A small network was trained on made-up records. Each row is its average activation on records with the value named, seen along a few directions.
Values that are neighbours, or in one group, have similar rows; names and order tell nothing.
Strong random noise was added to every row along 2 fixed directions; ignore it. To show where, here is one row again and again, with new noise each time:
[-362 -947 -438 -250 -207   96  -64 -195   93  277 -508  643 -219 -267]
[ -74 -462 -166 -193   47   -7 -107 -214  -24   14 -101  219   66 -242]
[  57 -362  183 -325  171  259  310 -153 -183  320   -9  -51   22  145]
[ -57 -451 -119 -212   63   30  -49 -205  -46   58  -90  184   59 -188]


L, 22 values:
l14: [-501 -881 -786 -131 -351 -185 -550 -178  317 -107 -528  790    7 -660]
l12: [  20  622  606  -82  219   48  231  187 -198  137  183 -185  165  589]
l20: [ 218 -106  267  -35  308  197  417    7 -216   38  247 -522  136  158]
l2: [ 340   75   46  346  237   32  156  100   15 -275  281 -456   -1 -104]
l10: [ 425  199  191  196  487 -195  -26  -29 -149 -392  527 -537  313 -181]
l5: [  52  456  169   64 -356   25  160   74   -8  178   83   25 -190  355]
l15: [  46 -213   -3   65 -183  317  536   89  136  315 -261  -20 -474  147]
l17: [ 231  105  -69  259  273 -334 -138   -1  -28 -463  306 -423  196 -298]
l22: [ 195  418  -68  360 -173  -58 -100  212  133 -176  -45 -236  -74   78]
l18: [ 157 -182   74 -141  241   63  120 -121 -113  -95  182 -129  223 -102]
l3: [-210  -14 -183  129 -476   16   12  158   53  303 -379  230 -331  228]
l1: [-101  542 -183   22  238 -545 -961 -225  157 -829  367  313  549 -623]
l11: [ 161  -65 -124  313   -1   60   98  146  108 -129   98 -287 -155 -125]
l21: [-408 -160  317 -426   44  360  420  115  -67  793 -325  445 -265  607]
l8: [  56  843  361  106  102 -451 -373   16 -149 -404  468 -271  383   48]
l6: [  18  186 -143  268 -319  -67  -87  -39  214 -254 -124  -68 -153  -76]
l7: [ -93  160 -516  380 -502 -244 -403  178  258 -150 -315  293 -195 -262]
l19: [-251   -1 -111 -288   21  -82 -313 -137   20  -23  -18  298  183 -228]
l16: [ 151  -27  315   56 -159  593  813  229  -50  548 -141 -440 -507  568]
l9: [ -26  -97 -201 -136  154 -244 -443 -182   -7 -198   68  158  269 -367]
l4: [-208 -386   20 -380   95  216   78  -56  -26  334 -299  335  -25  150]
l13: [-339  -43  -14    5 -416  143  144  224   13  447 -333  461 -400  441]
The values of L form a ring.
Fewest steps between l9 and l1? -> 3
Going along L from l13 by way of its neighbour l5, in what order are l14, l12, l17, l22, l3, l6, l19 met? -> l3, l22, l6, l17, l14, l19, l12
Which values are neighbours of l20? Give them in the order they are listed. -> l10, l18
Which values are neighbours of l15? Give them in the order they are listed. -> l11, l16
